A small network was trained on made-up records. Each row is its average activation on records with the value named, seen along a few directions.
Values that are neighbours, or in one group, have similar rows; names and order tell nothing.
(in the rows, 500 means zero)
Strong random noise was added to every row along 2 fixed directions; ignore it. To show where, here is one row again and again, with new noise each time:
[185 470 392 285 425 383 391 729  49 769 438 686]
[448 567 586 639 680 379 635 451 359 672 352 603]
[602 550 643 671 746 429 698 282 533 543 275 550]
[450 473 515 417 575 445 535 441 352 578 317 597]


Field LABIL:
mesul: [401 467 569 366 388 728 365 633 445 558 691 361]
nafe: [511 542 749 830 752 578 642 454 411 653 605 389]
tenim: [458 454 485 641 456 379 550 337 652 392 381 477]
bem: [398 629 523 733 525 469 556 452 604 548 439 511]
gusut: [598 518 341 697 544 423 496 528 686 434 392 535]
pib: [612 562 379 327 405 471 433 735 444 548 795 425]
befa: [753 376 447 424 419 467 517 498 707 218 652 542]
vuke: [678 538 439 424 426 489 485 395 718 151 638 587]
raf: [515 346 416 106 209 741 186 663 498 430 616 338]
bigap: [438 575 590 625 552 581 611 354 603 539 413 386]
LABIL is arranged as a ring.
Question: Which values are neighbours of nafe? Give them in the order they are listed.
Answer: mesul, bigap
Question: Which values are neighbours of gusut? Give them in the order they are listed.
Answer: tenim, vuke

Field SASU:
vudez: [424 380 243 144 442 542 401 294 444 301 456 724]
zaki: [139 513 576 616 659 410 604 622 273 939 579 498]
lat: [606 550 668 717 541 533 569 742 602 498 609 458]
kato: [504 357 229 319 401 529 395 472 586 333 399 561]
tuvuk: [362 561 546 617 506 430 493 534 348 679 247 468]
faru: [606 702 487 666 542 197 573 736 409 553 688 572]
lasut: [531 568 838 778 700 606 676 273 491 605 538 449]
buzim: [607 501 561 478 496 634 473 568 541 561 560 331]
pelud: [740 571 488 553 375 432 391 711 658 400 643 444]
datu: [471 512 524 619 576 536 649  76 657 349 364 509]
SASU is arranged as a ring.
Question: A walk along SASU starts at datu and steps to its neighbour tuvuk. Put zaki, kato, faru, pelud in the order it reaches them.
Answer: zaki, pelud, faru, kato
Question: What is the length, in steps, of the shortest route from lat to lasut?
Answer: 2
